A small network was shown many inputs. Here are its activations along a few directions, one row for each input.
In each table, some parts of the input vary, and every possible input appears once, in random order.
Descriptions start from the smaller parts, as in this example, which fits no table here: one of 8 places around a ring, together with either a single point or one of 9 places around a ring or (one of 3 separate values, together with one of 6 places along a line).
Shared parts are said once, and a part with two or three values counts as separate values.

Other details of the inputs shift rows strongly along three fixed directions, in all tables alike. That doesn't count.

A family of inputs:
R1: [-.22, .12, -.12, .16, .10, .59, .02, .29, .53, .01, -.59]
R2: [-.16, .13, -.09, .18, .15, .56, -.03, .27, .59, .02, -.57]
R3: [.29, .02, -.27, .57, -.18, -.46, .40, .32, -.08, -.32, .55]
R4: [.54, .15, -.22, .15, -.67, .04, -.02, -.23, -.10, .01, .52]
R5: [.18, .27, .37, -.23, -.50, .13, -.45, -.75, .03, .39, -.23]
R6: [-.30, -.36, .33, -.14, .43, -.04, -.05, -.18, -.21, .11, .03]
R7: [.04, .11, -.01, -.08, -.16, -.02, .05, .21, -.08, .02, .14]
R8: [.24, .08, -.14, .16, -.21, -.16, .01, .32, -.02, -.34, .54]
R9: [-.33, -.36, .15, -.11, .42, -.08, -.07, .03, -.35, .08, .07]
R10: [.52, .12, -.26, .15, -.06, -.33, .39, .44, -.13, -.41, .80]
R11: [.00, .21, -.19, .18, .08, .41, .27, .64, .53, .01, -.41]
R12: [-.02, -.01, -.10, .24, .22, .58, .07, .21, .47, .15, -.58]
R13: [.26, .07, -.01, -.23, -.59, .01, -.47, -.70, -.11, .21, -.12]
R14: [.01, .18, -.18, .10, .21, .51, .21, .24, .38, .07, -.61]
R15: [-.07, .10, .18, -.18, -.04, .05, -.12, -.15, .06, .23, -.03]
R16: [.25, .25, .07, -.19, -.37, .14, -.39, -.69, -.21, .28, -.23]
R17: [-.51, -.18, .16, .15, .34, -.51, .14, .02, -.20, -.16, .19]
R18: [.19, .25, -.01, .00, -.59, .17, -.46, -.43, -.01, .10, -.03]
R19: [.32, .13, -.10, .10, -.16, -.30, .17, .51, -.06, -.25, .59]
R20: [.13, -.10, -.04, -.06, -.03, -.03, .01, -.01, .17, -.10, -.02]
R21: [-.39, -.40, .07, -.35, .35, -.17, .03, .01, -.26, -.02, .02]
R22: [-.25, .08, -.07, .11, .08, .54, -.06, .26, .37, .00, -.62]
R23: [.37, .03, -.36, .48, .06, .23, .31, .80, .32, -.32, .04]
R24: [-.45, -.08, .28, .04, .32, -.49, .15, .00, -.15, .07, -.06]
R25: [-.45, -.23, .35, -.20, .36, -.08, -.16, -.16, -.12, .00, .06]
R26: [.11, -.11, -.02, -.12, -.07, -.07, -.12, -.10, .02, -.05, -.06]
R27: [-.41, -.16, .31, -.33, .31, -.22, -.16, -.03, -.33, .19, .04]
R28: [-.36, -.39, .10, -.34, .44, -.20, .02, -.06, -.11, .02, .11]
R29: [.05, .08, .05, -.17, .10, .10, -.04, -.28, -.05, .15, -.06]
R30: [-.42, -.38, .13, -.39, .35, -.13, .00, -.17, -.17, .09, -.02]
R31: [-.25, -.20, .05, -.25, .45, -.21, .21, .16, -.44, -.07, .25]
R32: [.31, .38, -.03, .25, -.43, -.16, -.03, -.59, .00, .10, -.25]
R33: [.20, .10, -.02, -.01, .08, .02, .02, .02, -.06, -.06, -.05]
R34: [.44, .10, -.11, .07, -.64, .09, -.16, -.34, -.21, .08, .30]
R35: [.14, -.02, -.25, .29, -.15, -.53, .29, .12, .00, -.29, .28]
Each input here is: one of 5 separate values, together with either a single point or one of 6 places around a ring.
Q: Changing only the choice among 5 separate values turns R10 into R25. The same change can be made to R32. Which row results?
A: R17
Q: Change only the place on the ring of 6 in R27. List by row number the other rows that result.
A: R5, R7, R11, R15, R19
Q: Which other rows agree with R20 in the choice among 5 separate values? List them by row number.
A: R13, R21, R26, R28, R30, R35

A family of inputs:
R36: [.11, .18, -.02, .13, -.25, .02, -.13, -.21, .20, .03, -.29]
R37: [-.19, -.16, -.06, -.11, .21, -.22, .09, .41, -.13, -.17, .40]
R38: [-.53, -.27, .15, .00, .59, .24, .04, .00, .19, .16, -.83]
R39: [-.23, -.11, .08, .10, .20, -.11, .03, .03, .04, -.08, -.13]
R40: [-.06, -.04, .10, .08, .03, -.28, -.02, -.13, -.20, -.05, .22]
R41: [.08, .25, .07, .09, -.26, .17, -.10, -.15, .18, .12, -.18]
R42: [.34, .17, -.13, .17, -.29, -.06, .09, -.09, -.03, .00, .07]
R43: [.10, .21, -.02, .06, -.21, .02, .00, .03, .17, .01, .00]
R44: [.05, -.15, -.19, -.05, .18, -.19, .24, .28, -.12, -.22, .35]
R45: [.18, .09, -.22, .19, -.15, .04, .11, .47, .05, -.20, .35]
R46: [.30, .08, -.28, .20, -.07, .13, .15, .21, .10, -.12, .09]
R47: [.09, .16, .07, -.17, -.33, .06, -.25, -.26, -.05, .15, .02]
R48: [.28, .07, -.30, .22, -.15, -.07, .23, .25, .15, -.16, .04]
R49: [.40, .14, -.14, -.04, -.29, .07, .01, .09, .04, -.06, .23]
R50: [.03, .12, .10, -.07, -.36, -.03, -.20, -.36, .05, .11, .01]
R51: [-.30, -.24, .06, -.06, .58, .25, .07, .33, .10, .04, -.26]
R52: [-.01, -.14, -.09, -.12, .27, -.20, .24, .23, -.19, -.15, .30]
R53: [-.02, -.06, .14, -.23, .03, -.07, -.07, -.39, -.33, .12, .13]
R54: [.20, .09, -.03, -.11, -.25, .30, -.21, -.21, .19, .12, -.25]
R55: [-.09, -.15, .12, -.20, .26, -.02, .00, .05, -.19, .05, .15]
R56: [-.03, .04, -.01, .17, .13, -.22, .18, .21, -.05, -.15, .14]
R57: [.19, .12, .02, -.05, -.27, -.08, -.09, -.40, -.08, .15, -.10]
R58: [-.23, .07, .04, .21, .19, .38, .03, .23, .41, .07, -.55]
R59: [-.19, -.03, .27, -.17, .06, -.33, -.16, -.42, -.26, .12, .03]
R60: [-.19, -.20, .23, -.13, .13, -.24, -.09, -.43, -.37, .16, .06]
R61: [.02, .15, -.01, .05, -.09, .27, -.04, .18, .15, .04, -.19]
R62: [-.19, -.13, .00, -.07, .10, -.01, -.02, .22, -.06, -.09, .19]
R63: [.04, -.16, -.06, -.06, .11, .03, .06, .22, -.02, -.12, .22]
R64: [.00, .13, -.05, .21, -.15, .26, -.03, .09, .38, .01, -.31]
R65: [-.15, -.22, .15, -.27, .06, -.10, -.15, -.47, -.32, .11, .11]
Q: Changing only one part turns R61 into R37. The same change can be made to R55. Which row results?
A: R54
Q: What do these inputs look like to the network?
A: one of 5 places around a ring, together with one of 6 places around a ring
Q: Start at R38 and move only the place on the ring of 5, one step at a time. The first step leads to R48. Which rows follow, in order?
A: R57, R42, R60
Q: Change only the place on the ring of 6 in R43. List by row number the other rows that result.
A: R47, R49, R52, R57, R59
